A small network was shown many inputs. Here are its activations along a few directions, one row for each input.
In each table, some parts of the input vary, and every possible input appears once, in random order.
A made-up example of a description, with smaller parts first: one of 3 separate values, together with either a single point or one of 9 places along a line or (one of 4 places along a line, together with one of 5 places around a ring).
Shared parts are said once, and a part with two or three values counts as separate values.

Other details of the inputs shift rows strongly along two fixed directions, in all tables alike. That doesn't count.

Table:
R1: [ -4  22 -38 -18  45  22   0  22  -8  58  13   5 -22 -23]
R2: [ 33  11  47   8   0  -9  22 -20  14 -19 -31 -30 -10  26]
R3: [ 59 -33  45  11 -32  -9  15   9  11 -62 -57 -51  37  25]
R4: [ 37  -5  10  23  13  16  -2 -17  15   7  17 -35 -21  20]
R5: [ 63  33  14  -5  59  13  28  10   6  58  -7 -42 -42  24]
R6: [  3 -34  49 -13   8   4  22  34  -8 -12 -41 -12  41   8]
R7: [-20  35  -2 -28  59  -4  11 -13 -13  51  13  33 -47   7]
R8: [ 12  40 -38 -12  42  -8  16 -15  -7  46  15  19 -59   2]
R9: [-60 -16 -81  -5 -28   2 -49 -12   3 -30  28  56 -30 -57]
R10: [ 24 -10   1   5  10  20  -3   8   5   9  14 -29  10  14]
R11: [  20  -49   77   51  -77  -14   -6  -54   31 -114  -35  -45   39   35]
R12: [-85 -69 -16   6 -55   5 -51 -12   4 -69  28  49  26 -34]
R13: [ 73 -18  47  24 -16 -10  21  -8  19 -47 -49 -55  -1  34]
R14: [-20  10  -7 -15  21 -22   4 -25 -10   0   0  42 -36   6]
R15: [-16  -2 -33 -32  53   4  18  41 -28  54   6  38 -14 -14]
R16: [ 25  67  15 -16  17  -4  42  59 -25  86 -13 -21  49   2]
R17: [-84  31 -82  -8 -69 -24 -43   9  -8  -8  39  75  13 -63]
R18: [ 14 -17   0  17   9  22   0   7   0  12   5 -26  25   1]
R19: [-23  52 -36  -4   1   3   4  34 -23  82  46  12  39 -16]
R20: [ 34  -9  30  -4  -6   7   5  13  10 -19 -28 -39  16  12]
R21: [-85 -39  -4  16 -55 -13 -55 -69  12 -83  34  58 -13 -12]
Each input here is: one of 3 separate values, together with either a single point or one of 6 places along a line.
The inputs of R15 and R6 match in every part but the choice among 3 separate values. If R14 is changed in the same way as R15 into R6, which row does it become?
Answer: R7
Change only the place on the line of 6 in R11. List by row number the other rows that result.
Answer: R4, R10, R12, R18, R21

Table:
R22: [-23  -4 -41  -2   5  11 -32 -16   4   0  29  23 -37 -19]
R23: [-14  15 -14  14 -24  -6 -12  -8   7  -3  17   8  -2 -11]
R24: [-28  18 -36  -9  -8  -9 -18 -12   5  -2  18  33 -35 -25]
R25: [-15  10 -16   8 -17  -9 -10 -11  -1  -6   6  17   0 -11]
R26: [  5 -12 -11   4 -22  -7 -11  -9  -2 -23   8   2   3   5]
R27: [-23  17 -36  -5  -7   2 -26 -17  11   0  24  24 -41 -23]
R28: [ 18  35 -11 -15  79  18  34   7 -21  93  23  -6 -26  17]
R29: [-27  -9  -3  -3   2  -9  -4 -17  -6 -12   2  29  -6  -1]
R30: [-28  -7 -42   2   3   3 -25  -9  -6   7  31  36 -17 -18]
R31: [-33   0  -9 -10 -12  -6 -10   8 -10  -4  -2  24  19 -18]
R32: [ 29  -2  33  18 -26  -5   1 -13  17 -36 -28 -34  11  12]
R33: [ 37 -13  63   5  15 -14  37   1  -2 -15 -46 -28  23  39]
R34: [-11 -11 -16  14 -12   3 -17  -4   5  -7  24   9  -3  -8]
R35: [ 34  -9  59  18   3  -1  29   0   3  -5 -21 -38  30  36]
R36: [ 18 -24  32   1 -18  -6  13   9   8 -42 -38 -19  20   7]
R37: [ 18  -4  38   9  -8   7  15  16  -3  -2 -23 -35  44  11]
R38: [ 16 -16  48   3 -26   2  -1   7  12 -34 -29 -29  29   8]
R39: [-41   9 -36 -10  -6  11 -36  -3   7   8  34  23  -8 -27]
R40: [-30  -5 -42 -13  -1  10 -22  -4   6  -3  23  26 -32 -28]
R41: [-28   0  -2 -16 -11  -3 -13   8   1  -8   2  18   2 -19]
R42: [-27  -9  -2   2   0  -3  -7 -18  -5  -9  11  25  -3   0]
R43: [ 31 -27  38  14 -16  -3   3  -3  10 -41 -33 -30   8  18]
R44: [-34   1 -25  -8  12   9 -24 -28   5   2  30  28 -42 -12]
R45: [ 57  29  -3 -13  85  18  33  26 -14  89   3 -28 -32  25]
R46: [-18 -10 -20  -9  -7  -5  -3   7  -2 -15  -6  22  -5 -17]
R47: [ 39  -4  51   6  -2 -10  28  -6  -2 -17 -26 -34  24  43]
R48: [  6 -15  47   0 -26 -14  10  14   1 -36 -41 -16  45   7]
R49: [ 50  39 -19 -21  60   9  42  38 -20  85   8 -21  -7  21]
R50: [ 31  39  10 -26  64  12  31  40 -14  84  -2 -18 -11  11]
R51: [-31  -2 -47  -8  -3  12 -25  -8   7  -1  30  21 -20 -26]
R52: [-17  -4   9   0 -13  -2  -6  11  -7  -4  -7   5  33  -8]
R53: [ 18 -25  60  17 -19  -9  24  -8   3 -30 -25 -26  35  29]
R54: [-12 -15 -20   4  -4  -6 -12  -6  -5 -11   5  20  -4  -7]
R55: [ -7 -11  -7  10 -20   4  -4   8   4 -13   4  -2  16  -7]
R56: [-20 -11 -21   0 -17   0  -4   6  -2  -5  11  14   8 -16]
R57: [-13  10 -18  10 -18  -1 -12 -16   5  -7  12   4  -4 -13]
R58: [ 19  -6  37   4 -39 -10   4  13   3 -32 -20 -24  47  19]
R59: [-11 -10 -19  -4  -7  10 -15  -4   8 -13   7   5 -12 -15]
R60: [-29 -13  16  15 -50  -3 -23   4   8 -38   2   2  38 -11]
R61: [-17 -11 -23   3 -12  10 -10   0   1  -8  10   5   4 -17]
R62: [ 51  29 -10  -7  80  21  39  26 -20  96  13 -27 -13  21]
R63: [ 18  22 -21 -22  52  15  21  28 -11  59   5  -1 -32  -2]
R64: [-31  18 -39  -7  -9 -12 -16 -10  -1   0  15  39 -29 -25]
R65: [ 20  -5  35  22 -36 -16  14  -4   6 -28 -23 -25  33  13]
R66: [ 40 -19  37   8   4  -7  19   8   1 -18 -33 -30  13  24]
R67: [-32   1  -7  -3 -23  -1 -12  11  -6   4  14  15  22 -17]
R68: [ 29  23 -21  -7  62  11  29  26 -19  87  25  -4 -17  11]
R69: [-39   1 -24 -15  12  -4 -16 -19   0  -1  22  42 -39 -13]
R70: [ 41 -15  31  15   2   6   9  -5   8 -17 -22 -41  17  23]
R71: [ 57  31  -3 -15  88   5  48  37 -26  95  -6 -18 -21  27]
R72: [  0   6  -4  11 -24  -3 -14 -22  15 -24   1 -10  -2  -5]
R73: [-20 -10 -23  -7  -8  -4  -4   4  -6 -12  -5  23   5 -17]
R74: [ 35 -11  54  12   9   3  20 -15   9 -16 -26 -43  17  34]
R75: [ -9  11 -10   0 -15  -5 -14 -13  10 -14   1  10 -27 -13]
R76: [ -3   6   0   6 -20 -15   2  -8  -3 -17 -15   8   7  -4]
R77: [-40   8 -31 -12  -5  11 -35  -2   6   6  29  25 -16 -28]
R78: [-20  -8   3  -5   3  -1 -13 -19   8 -17   6  18 -30   0]
R79: [ -5  19 -23   1 -27 -14 -11 -13   4 -11  14  10  -6  -3]
R80: [ -8 -15  -6   4 -12   2  -1   6  -5 -14 -10   6  18  -7]
R81: [ 25 -26  59  11 -10  -2  10 -18  14 -44 -33 -32   8  27]
What do these inputs look like to the network?
Answer: one of 5 separate values, together with either a single point or one of 11 places around a ring
The inputs of R31 and R76 match in every part but the choice among 5 separate values. If R41 is changed in the same way as R31 into R76, which row does it become?
Answer: R24
The inputs of R39 and R70 match in every part but the choice among 5 separate values. If R37 is changed in the same way as R39 into R70, which row does it become?
Answer: R62
List by row number the other rows that have the choice among 5 separate values in common with R28.
Answer: R29, R33, R35, R42, R44, R47, R53, R69, R74, R78, R81
Change only the choice among 5 separate values in R26. List by row number the other rows that result.
Answer: R47, R49, R58, R79
